Each row below holds a small network's activations on one input, seen along a few directions.
Each table varies a few parts of the input and shows all the possible inputs, shuffled.
Descriptions start from the smaller parts, as in this example, which fits no table here: one of 3 separate values, together with either a single point or one of 11 places around a ring or (one of 4 places along a line, together with one of 5 places around a ring).
Shared parts are said once, and a part with two or three values counts as separate values.

Other details of the inputs vary at random and push rows far along two fixed directions, the same in every table; ignore that.
To show where, the next rows are all for the same input, with only those details redrawn:
[-33, 11, 25, -13, -21, -18, 71, -41, -4, 0, -7]
[-59, -43, -5, 16, -49, -70, -38, 56, -9, 110, 17]
[23, -9, -34, -19, 8, -6, -14, -29, -7, 8, -8]

A family of inputs:
row 1: [17, 2, -16, 16, 13, 26, -27, 5, -20, -18, -12]
row 2: [-23, 31, 59, -1, -21, 2, 82, -6, 15, -19, 21]
row 3: [43, 7, -9, -8, 12, 12, -16, 13, 8, -9, 18]
row 4: [-59, -35, 33, 22, -37, -68, -56, 91, 20, 95, 25]
row 5: [31, 0, 3, -15, 24, 0, -29, 4, 20, -14, -1]
row 6: [23, -9, -34, -19, 8, -6, -14, -29, -7, 8, -8]
row 7: [39, 8, -9, -8, 10, 15, -20, 7, 13, -8, 19]
row 8: [-51, 19, 37, 12, -29, 13, 59, -12, -3, -33, -9]
row 9: [-40, 15, 56, 15, -12, 3, 85, -7, 17, -20, 6]
row 10: [20, -13, -24, -26, 18, -3, -18, -24, -14, 3, -3]
row 11: [-54, -34, 31, 20, -33, -66, -47, 101, 15, 94, 22]
row 12: [44, 8, -10, -11, 14, 14, -13, 17, 9, -7, 15]
row 13: [-43, 19, 38, 19, -26, 15, 62, -8, -10, -27, -9]
row 14: [-47, 19, 37, 16, -28, 14, 61, -11, -6, -31, -10]
row 15: [7, 9, -18, 13, 18, 22, -33, 4, -12, -24, -9]
row 16: [24, -7, -13, 7, 21, 20, -21, -1, 19, -10, 6]
row 17: [11, 6, -16, 12, 18, 21, -32, 5, -17, -22, -10]
row 18: [-42, 21, 42, 22, -22, 14, 64, -8, -14, -25, -11]
row 19: [27, -8, -13, 7, 22, 20, -19, 1, 17, -10, 7]
row 20: [29, -7, -15, 4, 25, 21, -14, 10, 13, -9, 2]
row 21: [32, 0, 2, -15, 25, -2, -27, 8, 17, -16, -3]
row 22: [14, 5, -15, 14, 16, 24, -30, 5, -19, -19, -12]
row 23: [5, 11, -21, 10, 16, 23, -33, 5, -7, -24, -7]
- What do these inputs look like to the network? => either one of 2 separate values or one of 9 places along a line or (one of 3 separate values, together with one of 4 places along a line)

A family of inputs:
row 24: [27, -7, -36, 8, 20, 13, -66, 18, -11, -3, -10]
row 25: [15, 19, 6, -26, 14, 14, 56, -67, -8, -50, -28]
row 26: [-62, -26, 20, 39, -50, -32, -19, 74, 7, 74, 28]
row 27: [23, -17, -41, 8, 15, 15, -70, 10, -4, -5, -10]
row 28: [-59, -16, 55, 12, -23, -59, -29, 76, 22, 57, 12]
row 29: [28, -7, -34, 6, 22, 16, -63, 22, -15, -3, -6]
row 30: [30, 18, 5, -24, 12, 21, 68, -61, 4, -43, -10]
row 31: [29, 33, 2, -35, 3, 17, 62, -63, 1, -44, 3]
row 32: [25, -9, -39, 7, 18, 13, -66, 16, -6, -4, -10]
row 33: [-77, 20, 71, 27, -47, -13, 96, 16, 10, 6, 15]
row 34: [51, -15, -49, -20, 8, -1, -46, -1, -4, 23, 7]
row 35: [33, 33, 43, -27, 33, 21, 48, -27, 36, -67, -1]
row 36: [45, -8, -31, 10, 19, 21, -54, 27, -8, 6, 14]
row 37: [22, 13, 5, -21, 20, 22, 65, -64, 10, -45, -9]
row 38: [-83, 24, 80, 25, -39, -16, 85, 13, -13, 0, 2]
row 39: [24, 33, 16, -4, 18, 44, 58, -32, 0, -63, 0]
row 40: [22, -13, -39, 6, 15, 17, -68, 12, -4, -5, -10]
row 41: [-78, 6, 64, 10, -36, -33, 102, -14, 14, 27, 12]
row 42: [37, -13, -48, -22, 11, -7, -55, -10, -16, 14, -12]
row 43: [37, -18, -42, 10, 11, 21, -60, 16, 7, 3, 9]
row 44: [28, -29, -49, -11, 25, -6, -61, -10, -7, 14, -15]
row 45: [23, 34, 15, -2, 16, 42, 56, -36, 5, -63, -4]
row 46: [-66, -18, 13, 5, -54, -67, -17, 43, -15, 84, 17]
row 47: [-73, -36, 12, 21, -32, -63, -24, 42, -2, 87, 6]
- What do these inputs look like to the network? => one of 2 separate values, together with either a single point or one of 5 places along a line or one of 6 places along a line
- The inputs of row 45 and row 24 match in every part but the choice among 2 separate values. If row 41 is changed in the same way as row 45 into row 24, which row does it become? => row 47

A family of inputs:
row 48: [-46, 16, 49, 22, -14, 11, 40, 3, -7, -20, -6]
row 49: [-40, 23, 52, 12, -20, 8, 40, 8, -14, -21, -8]
row 50: [-3, 13, 53, -5, -3, -9, 57, 17, 8, -8, 6]
row 51: [120, -9, -94, -39, 55, 45, -75, -57, -7, -24, -10]
row 52: [64, 33, -27, -6, 51, 73, 9, -59, -2, -100, -23]
row 53: [-40, 23, 38, 24, -18, 10, 48, 6, -6, -20, 2]
row 54: [-5, -14, -16, 29, 2, 6, -59, 41, -9, 18, 5]
row 55: [-24, 9, 48, 10, -7, -10, 37, 0, 22, -16, 23]
row 56: [-10, 3, 54, 3, 2, -8, 55, 13, 16, -7, 1]
row 57: [72, 36, -36, -12, 44, 76, 14, -56, 0, -100, -26]
row 58: [69, 25, -39, -43, 47, 34, 14, -85, -6, -75, -33]
row 59: [-2, -14, -26, 30, -4, 7, -51, 44, -2, 20, 3]
row 60: [-6, -18, -27, 32, 0, 8, -51, 43, 1, 19, 3]
row 61: [2, -25, -34, -6, -6, -28, -45, 14, -14, 38, -3]
row 62: [-5, -34, -36, -1, 0, -27, -45, 10, -8, 37, -4]
row 63: [-49, 14, 41, 28, -11, 10, 43, 5, -2, -20, -1]
row 64: [-2, -16, -28, 29, -7, 8, -50, 44, 0, 20, 0]
row 65: [18, -12, -2, 8, 1, -17, -56, 38, 11, 22, 30]
row 66: [63, 16, -40, -38, 45, 37, 17, -85, -7, -76, -31]
row 67: [75, 24, -18, -46, 52, 60, 7, -57, 27, -92, -11]
row 68: [-38, 28, 36, 20, -20, 8, 49, 9, -10, -21, 4]
row 69: [-34, 5, 20, -10, -25, -20, 58, -19, -17, 4, 0]
row 70: [21, -33, 0, 8, 19, -13, -41, 49, 16, 31, 8]
row 71: [5, -36, -36, 1, -6, -15, -38, 4, -5, 51, 8]
row 72: [-31, 13, 28, -14, -20, -25, 44, -27, 0, 10, -11]
row 73: [-8, -17, -22, 32, 4, 6, -55, 40, -3, 17, 5]
row 74: [-6, 8, 54, -1, 0, -8, 56, 14, 12, -7, 3]
row 75: [4, -30, -35, -4, -7, -23, -42, 13, -17, 40, 3]
row 76: [4, -12, -29, -14, -5, -34, -49, 15, -9, 41, -3]
row 77: [-6, -20, -30, 31, -3, 9, -49, 43, 3, 19, 1]
row 78: [-43, -9, 19, 0, -18, -19, 56, -24, -7, 5, -4]
row 79: [73, 16, -43, -40, 40, 47, 22, -88, -13, -69, -19]
row 80: [56, 24, -12, -12, 54, 72, 0, -59, -4, -99, -34]
row 81: [-29, 18, 26, -17, -22, -26, 45, -24, -4, 9, -8]
row 82: [8, -15, -13, 8, 26, -11, -44, 38, 21, 39, 20]
row 83: [1, -34, -36, 0, -5, -23, -42, 10, -14, 40, 1]
row 84: [8, -31, -35, -1, -10, -16, -39, 5, -8, 52, 8]
row 85: [-43, 1, 21, -4, -13, -26, 49, -25, 1, 4, -13]
row 86: [-51, 12, 47, 24, -11, 11, 39, 4, -4, -20, -6]
row 87: [-43, 21, 50, 18, -16, 10, 41, 5, -11, -21, -4]
row 88: [15, -6, -11, 4, 19, -13, -44, 42, 14, 41, 21]
row 89: [-29, -3, 19, -2, -21, -12, 54, -30, 3, 21, 4]
row 90: [-20, 14, 49, 8, -10, -10, 38, 0, 19, -16, 22]
row 91: [-37, 22, 31, 23, -21, 12, 51, 9, -2, -18, 0]
row 92: [4, -21, -35, -9, -8, -29, -44, 17, -18, 38, 0]
row 93: [-39, 27, 41, 18, -18, 8, 45, 9, -13, -21, 4]
row 94: [-2, -25, -28, -6, 0, -30, -51, 4, 3, 44, -7]
row 95: [-2, -10, -14, 25, 0, 4, -58, 44, -13, 18, 7]
row 96: [-20, 11, 21, -11, -28, -13, 56, -25, -7, 20, 9]
row 97: [-35, 27, 30, 19, -23, 10, 52, 12, -6, -19, 2]
row 98: [-4, -26, -30, -5, 3, -31, -50, 8, 1, 40, -7]
row 99: [-40, 25, 48, 14, -17, 9, 42, 7, -15, -22, -2]
row 100: [3, -33, -37, 0, -8, -17, -40, 7, -12, 45, 6]
row 101: [102, -3, -70, -12, 68, 68, -102, -24, -11, -63, -29]
row 102: [12, -27, -34, -4, -12, -17, -38, 7, -12, 53, 11]
row 103: [-16, 6, 43, 8, -16, -4, 47, 3, 34, -10, 5]
row 104: [28, -10, -10, 3, -11, -13, -47, 47, 19, 29, 16]
row 105: [-26, 14, 44, -17, -15, 0, 44, 7, 23, -13, 13]
row 106: [3, -7, -29, 22, -11, 5, -48, 50, -8, 20, 5]
row 107: [0, -21, -29, -7, -1, -32, -50, 9, -2, 41, -7]
row 108: [-16, 31, 40, -4, 4, -7, 55, 7, 14, -1, 18]
row 109: [12, -10, -12, 7, 21, -12, -44, 40, 18, 40, 19]
row 110: [-12, 12, 44, 6, -20, -4, 48, 4, 31, -10, 5]
row 111: [2, -21, -26, -7, -4, -30, -52, 5, 0, 45, -8]
row 112: [-2, -14, -5, 18, -1, 5, -64, 42, -15, 18, -4]
row 113: [95, 31, -17, -31, 43, 55, 13, -56, 26, -89, -15]
row 114: [-34, 4, 42, -12, -9, 0, 42, 5, 30, -13, 11]
row 115: [-1, -24, -33, -3, -2, -31, -48, 10, -6, 40, -8]
row 116: [-13, 23, 48, 0, -14, -11, 40, 4, 11, -18, 27]
row 117: [8, -24, -37, -7, -12, -19, -39, 13, -20, 45, 11]
row 118: [-33, 15, 22, -13, -20, -27, 50, -19, -9, 3, -9]
row 119: [65, 7, -44, -34, 45, 47, 21, -89, -6, -68, -20]
row 120: [-34, 14, 26, -13, -18, -27, 47, -24, -2, 5, -11]
row 121: [-23, 19, 43, -21, -17, -2, 45, 9, 18, -15, 15]
row 122: [-23, 8, 18, -11, -28, -13, 58, -24, -11, 16, 8]
row 123: [12, -28, -32, -1, -10, -16, -39, 4, -3, 56, 9]
- What do these inputs look like to the network? => one of 4 places along a line, together with either one of 5 separate values or one of 6 places along a line or one of 8 places along a line
- The inputs of row 115 and row 118 match in every part but the place on the line of 4. If row 52 is changed in the same way as row 115 into row 118, which row does it become? => row 68
- Start at row 77 and move only the place on the line of 6, one step at a time. The first step leads to row 60. Which rows follow, in order? => row 73, row 63, row 86, row 80
- Which other rows does row 69 become when the place on the line of 8 takes its other values? List them by row number. => row 76, row 81, row 92, row 96, row 117, row 118, row 122
- Which other rows does row 113 become when the choice among 5 separate values takes its other values? List them by row number. => row 65, row 74, row 88, row 105
- Start at row 92 and move only the place on the line of 4, one step at a time. The first step leads to row 61. Which rows follow, in order? => row 66, row 62

A family of inputs:
row 124: [-2, 5, 11, 0, -3, 1, 13, 2, 7, -6, 0]
row 125: [-5, -1, 3, -3, -2, -3, 17, -10, -2, 1, -1]
row 126: [-12, 4, 10, 1, 4, -1, 8, -5, 5, -7, -3]
row 127: [8, -12, -15, 8, 2, 1, -30, 18, 0, 15, 5]
row 128: [-6, 2, 8, 6, -2, 6, 13, -2, -1, -7, 2]
row 129: [-4, 0, 5, -3, -2, -4, 16, -10, -2, 1, -2]
row 130: [-7, 4, 2, -5, -4, -4, 15, -11, 0, 0, 1]
row 131: [-2, 7, 10, 0, 0, 0, 13, 0, 7, -5, 4]
row 132: [-5, 2, 6, -5, -5, -5, 13, -10, -1, -2, -5]
row 133: [101, 18, -51, -34, 62, 61, -27, -59, 5, -84, -20]
row 134: [-5, 0, 2, -3, -3, -2, 17, -10, -1, 1, -1]
row 135: [1, -13, -10, 5, 9, -3, -28, 13, 3, 11, -2]
row 136: [-5, 7, 7, 4, -3, 3, 13, -2, 5, -5, 3]
row 137: [8, -9, -15, 7, -1, -1, -29, 18, 3, 13, 3]
row 138: [-7, 3, 8, 3, -6, 5, 10, -2, 0, -9, 0]
row 139: [-3, 2, 12, 1, 0, 3, 13, 0, 1, -6, 2]
row 140: [-6, 3, 3, -5, -3, -4, 14, -12, -1, 0, 1]
row 141: [-6, 3, 5, -5, -3, -5, 14, -12, -1, 0, 0]
row 142: [-1, 4, 10, 2, 0, 2, 15, 1, 6, -4, 2]
row 143: [5, -13, -19, -3, -4, -8, -25, 9, -1, 19, 2]
row 144: [4, -7, -13, 7, 1, 0, -31, 16, -4, 14, 4]
row 145: [-2, 3, 11, 1, 0, 3, 14, 1, 4, -5, 2]
row 146: [-11, 1, 10, 1, 1, 0, 8, -5, 6, -9, -6]
row 147: [7, -10, -9, 5, 3, -3, -28, 20, -4, 16, 3]
row 148: [5, -7, -10, 2, 1, -6, -29, 20, -3, 11, -1]
row 149: [-5, 4, 6, -5, -2, -6, 13, -12, -1, 0, -1]
row 150: [-4, 5, 12, -1, -1, 1, 11, -1, 2, -7, 4]
row 151: [-6, 4, 1, -6, -4, -3, 16, -11, 0, 1, 2]
row 152: [6, -15, -20, 0, 0, -7, -24, 10, -3, 23, 4]
row 153: [-6, 4, 8, 3, -5, 5, 11, -1, 3, -8, 0]
row 154: [-7, 5, 8, 3, -6, 5, 10, -2, -2, -8, -3]
row 155: [-5, 5, 6, -4, -2, -6, 13, -12, -1, 1, -2]
row 156: [-5, 8, 12, -1, 0, 2, 10, -1, -1, -6, 2]
row 157: [-9, 9, 6, 4, -1, 3, 11, -1, -3, -7, -1]
row 158: [-3, 4, 7, 6, -2, 5, 15, -1, 4, -5, 1]
row 159: [6, -8, -9, 2, 0, -3, -30, 19, -2, 13, 2]
row 160: [-4, 3, 12, -1, -3, 2, 11, 0, 2, -9, 1]
row 161: [-6, 1, 2, -6, -6, -3, 15, -10, 0, -1, -3]
row 162: [3, -5, -9, 3, 3, -7, -28, 20, -3, 14, 3]
row 163: [-3, 7, 12, -1, 0, 1, 12, 0, 5, -6, 4]
row 164: [-5, 6, 10, 1, 2, 1, 13, 2, -2, -6, -3]
row 165: [-6, 7, 8, 4, -3, 4, 11, -3, 3, -6, 4]
row 166: [-6, 4, 8, 6, -2, 7, 12, -2, -4, -6, -1]
row 167: [4, -7, -15, 6, 0, -1, -30, 17, -4, 10, -1]
row 168: [4, -9, -15, 9, 3, -1, -28, 19, -6, 13, 0]
row 169: [8, -11, -15, -2, -1, -10, -28, 7, -2, 17, -3]
row 170: [-7, 6, 8, 4, -3, 4, 10, -3, 0, -7, 4]
row 171: [-5, 1, 5, -5, -5, -4, 14, -10, -1, -2, -4]
row 172: [5, -13, -17, -3, -3, -9, -26, 8, -2, 18, 1]
row 173: [-3, 0, 6, -3, -2, -5, 15, -10, -2, 1, -3]
row 174: [10, -13, -16, 0, 3, -9, -26, 8, -4, 20, -1]
- The inputs of row 140 and row 125 match in every part but one. If row 151 is changed in the same way as row 140 into row 125, which row does it become? => row 152
- What do these inputs look like to the network? => one of 3 separate values, together with either a single point or one of 6 places along a line or (one of 2 separate values, together with one of 5 places along a line)
- Which other rows does row 145 become when the choice among 2 separate values takes its other values? List them by row number. => row 127
- Which other rows does row 143 become when the place on the line of 6 takes its other values? List them by row number. => row 132, row 161, row 169, row 171, row 172
